These are the activations of a small neural network, seen along a few directions. Each row is one input.
In each table, some parts of the input vary, and every possible input appears once, in random order.
A made-up example of a description, with smaller parts first: one of 5 places around a ring, together with either a single point or one of 11 places along a line or (one of 3 separate values, together with one of 6 places along a line).
Shared parts are said once, and a part with two or three values counts as separate values.

Other details of the inputs shift rows strongly along three fixed directions, in all tables alike. That doesn't count.

Table:
r1: [  0 -20  27  -6  12  -9  18 -32  15 -16  -5   8]
r2: [-10  37  -1  15 -24  28 -31  18 -28  19  15   3]
r3: [-33  33  38  12  37  16 -38  -4   4 -14  19  37]
r4: [ 22 -31 -19 -11  -1 -26  27  -2  14 -13 -20 -21]
r5: [-22   8  13   2   7 -22 -31  39  -1 -24  34  33]
r6: [  4 -11  37   2   0  15  13 -58   1 -10 -20  -4]
r7: [ 14  10 -16   3 -32  18 -13  -5 -15  16  -5 -39]
r8: [ 25 -26 -26 -15  -1 -26  40  -2  19  -4 -16 -16]
r9: [ -5  -6  -9  -3  36  -4 -14   6   8   3   1  -1]
r10: [ 14   9 -20  -2 -32  26  -9  -2 -21  20 -12 -30]
r11: [-36  15  24   9  21 -17 -14  29   2  -8  39  52]
r12: [ 14  21  16  22 -22  24  -1 -29 -12  15 -18 -21]
r13: [ 12   4  24   3  -3   9  23 -55   2 -11 -30  14]
r14: [  1   3 -34  -7  13   9 -17  26  -2  28  -1 -37]
r15: [ -9  22  -7  24 -15   5 -27  48 -19  16  11  -5]
r16: [  2   4   7  -3  -4  -9  -7  -2   6 -10  13   4]
r17: [ 12  28  10   8 -27  31  -3 -37 -11  17  -4 -15]
r18: [ 11   0 -37   4 -21   4  -1  40 -13  24 -10 -26]
r19: [ 25 -31 -29 -27  -6 -26  29  -6  20 -10  -4 -24]
r20: [ -3  -1 -14   0   8 -30  12  35   8  -6  13  19]
r21: [ -4 -30   8 -15  20 -29  24  -5  23 -18   7  14]
r22: [ -2  -8 -31  -4 -13   6   2  34 -12  27   3 -19]
r23: [ 14 -26 -13 -17  -6   3  35 -34   3   8 -25 -19]
r24: [ 10 -20   7 -19  -1  -8   9 -24   5 -26 -12   6]
r25: [-19  15  -2  14 -10  15 -27  43 -22  21  18  -2]
r26: [  2   3  13   9 -16  28  -5 -21 -16  17 -13 -21]
r27: [ -4 -23  21 -12  14  -5  15 -22   8 -17 -11  21]
r28: [  7   5 -19   4 -24  20   7  -2 -10  38  -5 -36]
r29: [-11  35  43  13  -5  25 -12 -43 -13 -11   4  35]
r30: [ -8 -21  -2 -15  44 -14   5 -12  30 -29   0  16]
r31: [  2  -7 -15   0   8 -36   9  41  14  -8  17  10]
r32: [ -5  -9 -17  -3   8 -25   5  43   6  -9   7  21]
r33: [ 0  8 -4 -6 -4 -7  5  0  1 -6 13 11]
r34: [ -8  25  52  24  -3  23 -16 -34 -12 -13 -14  30]
r35: [-11 -13 -24  -3  39 -15 -12  28  16  -5  13   5]
Description of these inputs: either one of 5 places around a ring or (one of 3 separate values, together with one of 10 places around a ring).
Which other rows does r7 become when the choice among 3 separate values takes its other values? List them by row number. -> r4, r6
Which other rows does r32 become when the choice among 3 separate values takes its other values? List them by row number. -> r2, r22

Table:
r36: [ 12 -17 -17  -8  -8 -12  25   1   5   4  -3 -13]
r37: [  8  -7  -2  -1  -1  12   3 -21  -1  10 -17 -24]
r38: [  9 -18 -19  -7   4  -8  22   0   9   9  -5 -15]
r39: [  2   3 -15   1  -6  -9   6  18  -2   5   6   2]
r40: [-13  31   0  23 -14   5 -23  41 -17  23  25   2]
r41: [ -1  -5  -5  -6  -3 -16   3  12   5  -8  17   5]
r42: [ 16 -11 -30 -16  -5  -8   6   5   8  -3  -5 -22]
r43: [-12  20  16  21 -15  17 -13   9 -15  15   7   4]
r44: [ -4 -16 -11 -22   6 -12  -2  16   3  -7   8   0]
r45: [  3 -14   2  -8   3  -3   0  -8   5 -10   0  -6]
r46: [ -5  13   2  15 -20  20  -6   6 -17  18   0  -5]
r47: [ -5  37   9  26 -10  31 -16  -8 -17  24  -3  -2]
r48: [ 13   0 -20  -6 -12  -8   4  14   0   0  -1 -13]
r49: [  8  11  22   4   8  21   3 -50   5  -7 -21   0]
r50: [  6 -13 -15  -9  -4 -14   4  18   1 -10  -2   1]
r51: [ -5  -6 -18   4 -10  -6   3  37  -5  11  10  -7]
r52: [  6  -6  -8  -3   0  17   3 -22  -4   9 -17 -18]
r53: [ -6  -1  16  -8  13  -8  -3 -21  12 -25   8  26]
r54: [-11   4  12   6  -2  -9 -12  20  -2  -9  14  14]
r55: [ -3 -10   7  -5  24  -9   0  -1  11 -18  -4  14]
r56: [  4  13 -18  10  -5   8  -2  18  -6  21  -3 -15]
r57: [ 15 -15 -16 -13 -10 -15  16   2   6  -2  -2 -19]
r58: [ -5  -3   3  -5  22 -15   0   6  15 -16   6  11]
r59: [  7 -11  -1  -3   5   0  22 -26   7   2 -12  -2]
r60: [-21   7  15   6   4 -11 -17  26  -4 -16  25  32]
r61: [-18   8  12   4   3  -8 -15  22  -5 -15  20  30]
r62: [  9   1  -5   0  -2  11   3 -17   2  12 -10 -25]
r63: [  9  -6  -3  -1   0  12   3 -20  -2   9 -19 -24]
r64: [  0 -14 -24  -8  11  -5  -1  17   3   2  -1 -10]
r65: [  8 -11   2 -14   5   2  23 -24   6   5 -14  -3]
r66: [ -2  22   8  22 -11  27 -14   0 -16  26 -10 -12]
r67: [ 11 -15 -19 -12   7  -9  12   1  11   1  -8 -22]
r68: [ 13 -21 -19  -6 -10 -13  17  14   4   6 -13 -19]
r69: [  0  23   7  22  -9  31 -12  -6 -18  24 -14 -10]
r70: [ -5   7  25  14  -1  25   3 -34  -7   8 -13   2]
r71: [ -9  -9  28  -6  17  -6  -3 -29   9 -31   2  28]
r72: [  7  12  18  11  -2  17   7 -35  -1   7 -19  -5]
r73: [  6 -19   2 -11   3  -1   6 -20   7 -13  -6  -7]
r74: [  7 -19 -30 -15  -3  -7   2  14   0   0  -1 -19]
r75: [ -1  23  16  20 -10  29  -6 -23 -13  24  -5 -10]
r76: [ 13  -9 -20  -6 -11  -6   3  16  -3   0  -7 -14]
r77: [  3  -9  -8 -10  18 -12   8  -3  15 -13  -3   5]
r78: [  2  26  -3  17 -17  13 -11  15 -15  19   3  -5]
r79: [  1  -2  -8  -7  -4 -13   4   7   3 -10  10   8]
r80: [ -5  24  11   7 -15  17  -7   2 -16  18   7   5]
r81: [ -2 -14   2 -20  18 -10   9  -9  15  -8   1   8]
r82: [  3  -5  -3   1   0  13  -2 -11  -2  12  -9 -20]
r83: [ 11 -13 -28  -9  -9 -13  22   9   3   6  -4 -11]
r84: [ 12   0 -22  -7 -13  -8   4  12  -1   1   0 -11]
r85: [  2  15  17  13  -2  16   1 -26  -4  11 -12  -5]
r86: [-11  28   1  21 -16   8 -17  30 -16  22  22   0]
r87: [  5  10  14  12  -5  17   6 -30  -3  14 -14 -11]
r88: [-13  10  -6   3  -2  11 -10  29 -13  24   8  -3]
r89: [-12  -8  27  -4  21 -16  -9  -5  11 -30  12  29]
r90: [  5  -8  -5  -2   0  18   3 -23  -3  11 -15 -19]
r91: [-13  -4  22  -7  21 -19  -6 -10  16 -32  19  37]
r92: [ -8  -7  29 -12  20   6   3 -34   6 -13  -9  19]
r93: [ -6  31  15  26  -8  35 -18  -9 -21  23  -9   0]
r94: [ -6  -2  27  -1  21  -2   2 -31  13 -17   1  18]
r95: [  4   5 -21   3  -9  -9   2  29  -3  10   6  -2]
r96: [ 14 -20 -21  -6  -9 -13  16  14   4   5 -15 -17]
r97: [  0 -12 -11 -12   6 -15   0  11  12 -11  16   0]
r98: [  9 -10  -4  -8   5  -3  -2  -5   4 -13  -8  -4]
r99: [ -7  -1  32  -4  17 -10  -3 -27  14 -29  11  28]
r100: [-20   4   6   6   1 -13 -17  39  -3 -10  29  23]
r101: [ -1  -7  -6  -9   7 -18  -3  13  10 -12  14   0]
r102: [ -2 -14   2 -10  20 -12   9 -16  18 -14   2  11]
r103: [ -1   4  12  11  -5  25   5 -30  -9  13 -16  -6]
r104: [  3  -9 -15 -10  -6 -16   8  12   5  -6  11   0]
r105: [-23   9   9  -4   2 -11 -19  40  -7  -8  27  28]
r106: [-12  16  10   6   4 -17 -18  31   1 -13  25  26]
r107: [  9  -6 -23 -11  -9 -14   7  13   2  -3   4  -7]
r108: [ 13  -8  -8 -12   1  -8   6  -9  10 -11  -7 -13]
r109: [ -5   7  27  14  -1  22   1 -32  -6   8 -13   1]
r110: [  5 -21 -21  -8   4  -5  19   3   4   6 -14 -11]
r111: [ -8   0  25 -15  13  -6  -4 -20  10 -21   9  27]
r112: [ -1 -15  -3  -8  20 -14   3   8  11 -12  -4   3]
r113: [  2   7  21   5   4  21   1 -46   3   2  -9  -2]
r114: [  4  11  23   4   7  22   1 -55   4  -6 -17   5]
r115: [  7 -14 -18 -12   1  -4   0   3   1  -6  -4 -11]
r116: [-13  23   8  20 -15  19 -14  12 -21  16   6   7]
r117: [ 17 -14 -20 -13 -11 -16  14   6   5  -1  -5 -21]
r118: [ -4  28   4  20 -16  10 -15  18 -15  20  10  -3]
r119: [ -6  18  -5  16 -17  15 -12  20 -18  18   3  -1]
r120: [  3   6  25   5   9  24  -1 -49  -2  -6 -23   4]
r121: [ 11 -18 -27  -7  -7 -12  16  22   1   4 -10 -11]
r122: [  5   4 -18  -1  -3  13   0  -8  -1  15  -5 -19]
r123: [  8 -16   3  -2   5  -2  17 -18   7   1 -21  -8]
r124: [  1   8 -23   7  -8   9   2  13  -7  25   0 -15]
r125: [ 12 -17 -18 -12   0 -10   2   9   4  -5  -7 -19]
r126: [ -8  -2  31  -1  18  -9 -10 -16   8 -28   4  26]
r127: [ 13  -2  -6   0 -11  -4  13  -5   1   5 -11 -12]
r128: [  0   0 -19   6  -7  -9  -4  45  -6   9   5   0]
r129: [-14   5  23  -3  21 -22 -12   7  13 -30  21  33]
r130: [  4  -9 -12  -9  -5 -18   6  18   5  -5  13  -4]
r131: [-24   9  16  10   4 -14 -22  39  -3 -13  32  30]
r132: [  8 -14 -11  -8  -5 -15   5  14   4  -8  -4  -6]
r133: [  3   3  21  11  -3  19   6 -34  -4  10 -20  -7]
r134: [  5  -2 -16 -16 -14  -6   4  14  -3   8   6 -10]
r135: [-24  40   6  28 -12  10 -29  42 -20  19  35  21]
r136: [ -5   6  23  -4  19 -12  -8 -11  14 -32   8  30]
r137: [-20  25   6  12 -13  13 -20  38 -21  21  18  10]
r138: [  0   1 -14   6  -3  12   1   8  -9  18  -9 -12]
r139: [ -9  -6  21  -6  22 -14  -8  -6  10 -34   6  34]
r140: [  9 -12  -3   1 -13   0  13  -4   0   7 -14 -15]
r141: [ -1  -2  -3   3   1  16  -5  -7  -4  12  -4 -15]
r142: [-10   0  11  -7  19 -17  -8  -1  14 -29  16  32]
r143: [  4 -14  -9  -7  -4 -17   4  18   3  -8   1  -4]
r144: [  5 -15  -8 -11  -3 -11   8   2   2 -14  -4   2]
r145: [  5  12  10  10  -3  21   7 -38  -4  10 -17  -3]
What do these inputs look like to the network? -> one of 2 separate values, together with one of 5 places around a ring, together with either a single point or one of 10 places around a ring
Changing only the choice among 2 separate values turns r121 into r95. The same change can be made to r132. Which row results? -> r106
Changing only the choice among 2 separate values turns r139 into r42. The same change can be made to r119. Which row results? -> r39
Changing only the choice among 2 separate values turns r69 into r56. The same change can be made to r68. Which row results? -> r118
A walk changes only the place on the ring of 5. It starts at r141 and steps to r70. List the rest of the walk in order. -> r51, r100, r73
Which other rows does r108 become when the place on the ring of 10 takes its other values? List them by row number. -> r42, r53, r91, r97, r99, r101, r129, r136, r142
Which other rows does r115 become when the choice among 2 separate values takes its other values? List them by row number. -> r142
Which other rows does r81 become when the place on the ring of 5 takes its other values? List them by row number. -> r65, r80, r111, r134
Which other rows does r48 become when the choice among 2 separate values takes its other values? List them by row number. -> r76
